These are the activations of a small neural network, seen along a few directions. Each row is one input.
In each table, some parts of the input vary, and every possible input appears once, in random order.
A made-up example of a description, with smaller parts first: one of 5 places around a ring, together with either a single point or one of 11 places around a ring or (one of 3 separate values, together with one of 4 places along a line).
Shared parts are said once, and a part with two or three values counts as separate values.

Other details of the inputs vary at random and push rows far along two fixed directions, the same in every table; ignore that.

A family of inputs:
R1: [ -7   5  11 -14  18  -1  -8 -27  21  -2  -9   5]
R2: [ -4  13  16  -2  12  13   3  19  -5  12  -1 -10]
R3: [ 0 23 15  0 18  4 22 11  1 10 -7 -9]
R4: [  6 -33 -33   8 -31 -11 -20 -10  -8 -13   9  12]
R5: [ 10  -5  -3  16 -18   2  17  34 -17   0  -1  -4]
R6: [-2 -5 -2  5 -6  0  2 12 -2  0 -5  0]
R7: [  0 -19 -30   1 -16  -4 -20 -12  -8  -7  19   8]
R8: [ -1   2  -1 -12  14  -7 -15 -35   8   0   9   6]
R9: [ 2 12 16 -4 15  2  6 -1  0 11 -4 -3]
R10: [ 6 -4  0  5 -5 -2  4  6 -6  4 -1  2]
R11: [  1 -15 -13  -5  -6  -9 -21 -27   3  -6   4   9]
R12: [ -5  -4   2 -12   7  -7 -17 -32  14  -4  -2   7]
R13: [ -1  22  12  -2  16   7  18  17  -3  11  -2 -11]
R14: [ 4 11 18  0  9 -1 13  1  1  6 -9 -2]
R15: [  1 -19 -25  13 -25   6 -11  26 -20  -2  12  -1]
R16: [  3   5  -3  -4   2 -12   2 -26  10 -10   1   5]
R17: [  2  20  19  -1  18   6  19  12  -3  17  -5 -10]
R18: [  4  23  25   2  16   3  27  11   1  14 -11  -9]
R19: [ 0  9 16 -3 13 -1  4 -4  4  8 -8 -3]
R20: [-6 16  5 -8 17  8  2 -1  1  5  6 -6]
R21: [  3  10  21  -3  10  -5   9  -8   6   1 -10  -3]
R22: [  2  13  23   4   9   3  18  16  -2   9 -14  -8]
R23: [ -8 -13 -16  -4  -7   3 -20 -10   7 -10   6   7]
R24: [ -1   9  22  -3   9  -3  11  -1   8   0 -13  -3]
R25: [ -7   3  -9 -12  11  -5 -16 -34   9  -6  12   5]
R26: [ 3  0 -6  1 -2  1  3  7 -7  6  6 -2]
R27: [  5   5   0   9  -1   3  17  22 -10  10  -1  -6]
R28: [  3  12  16  -9  15 -11   4 -35  15  -1  -3   4]
R29: [ 3 18 23  1 17  5 18 15 -2 15 -9 -7]
R30: [ -5  -5   3 -11   8  -7 -11 -34  21  -9  -7  10]
R31: [  7 -21 -20  16 -33  -2   0  16 -16 -13   3   2]
R32: [ -3  16  29   1  10   9  25  18   8   0 -18 -10]
R33: [  1   9  -5   6   2   7  10  23 -12   5   5  -8]
R34: [ -2 -13 -16  -5  -5  -5 -24 -23  -1  -6  14   9]
R35: [ -2 -12 -15  -7  -4  -2 -25 -23  -1  -5  14   9]
R36: [ -1   0   3 -14  12  -8 -17 -33   9   0   4   7]
R37: [  1  15  22   1  15   7  12  19  -2  14  -7 -11]
R38: [  8 -31 -39   7 -31 -13 -17 -17  -8 -13  15  15]
R39: [-7 10 13 -4 14  9  1  7  8  4 -6 -4]
R40: [  1 -25 -22   5 -24  -8 -14  -7  -2 -12   3  10]
R41: [  6 -13 -10   4 -18  -8  -5 -12  -3 -13   4   7]
R42: [  6  -5 -13  12 -12   5   9  30 -16   6   8  -5]
R43: [ -6  -5  -2 -10   6  -5 -23 -29  11  -6   3   7]
R44: [ -8  15  20  -2  13  12   7  21   0  12  -5 -10]
R45: [ -7  -5  -1 -13  10  -5 -18 -32  22  -9  -2   9]
R46: [  4  -6 -24  11 -16   2   5  18 -15  -2   7  -2]
R47: [  1   1  10   9 -11   4  16  23  -6  -3  -9  -7]
R48: [  2  14  19  -9  13  -7   6 -32  14  -2  -4   1]
R49: [  0  -9 -10  13 -20  10   6  45 -17   4   0  -7]
R50: [-11  -3  -2 -16  10   3 -24 -30  19  -8   3   8]
R51: [ -5 -10 -12   6 -15  11  -9  24 -11  -1   6  -2]
R52: [ 1 -4 -2  1 -4  2 -4 10 -7  4  1 -2]
R53: [ -3   9  20  -3   9  -2   9  -2   8   1 -14  -2]
R54: [ -5  11  15  -1   9  13  12  26   3   8 -11  -8]
R55: [  0   3  -4  -9   8 -11  -5 -35  13  -5   2   7]
R56: [  8 -20 -26  13 -25   0  -6  23 -18  -3  12   3]
R57: [  1 -27 -40   3 -25  -2 -25  -9 -12 -11  23  10]
R58: [ -2   8  11 -13  20  -4 -13 -28   8   3   3   4]
R59: [ 2  9 -4  7  1  6 15 25 -9  5  3 -9]
R60: [  5 -16 -21  17 -24   7  -4  37 -24   1   8  -4]
R61: [-2 -5 -1  4 -5  3 -1 15 -2  1 -1 -2]
R62: [  2 -17 -22  18 -27   9   9  44 -14  -5  -3  -1]
R63: [ 3  6 -5  5 -4 -4 12  2 -1 -3 -1 -1]
R64: [  1   0   7   9  -8   5  20  29  -2  -4 -12  -5]
R65: [ -1  22  19 -12  19  -8   7 -37  19  -6  -5   0]
R66: [ -4  -6   1  -5   1  -6  -5 -21  16 -12 -10   8]
Description of these inputs: one of 6 places along a line, together with one of 11 places along a line.
The inputs of R64 and R28 match in every part but the place on the line of 6. If R62 is changed in the same way as R64 into R28, which row does it become?
> R27
The inputs of R25 and R44 match in every part but the place on the line of 6. If R16 is changed in the same way as R25 into R44, which row does it become?
> R24
A walk changes only the place on the line of 6. It starts at R66 and steps to R53. List the rest of the walk in order.
> R22, R14, R18, R63
A walk changes only the place on the line of 11. It starts at R2 and steps to R15. List the rest of the walk in order.
> R60, R52, R37, R11, R19, R4, R22, R21, R31
A walk changes only the place on the line of 11. It starts at R41 and steps to R5. List the rest of the walk in order.
> R14, R10, R29, R9, R56, R36, R58, R34, R35
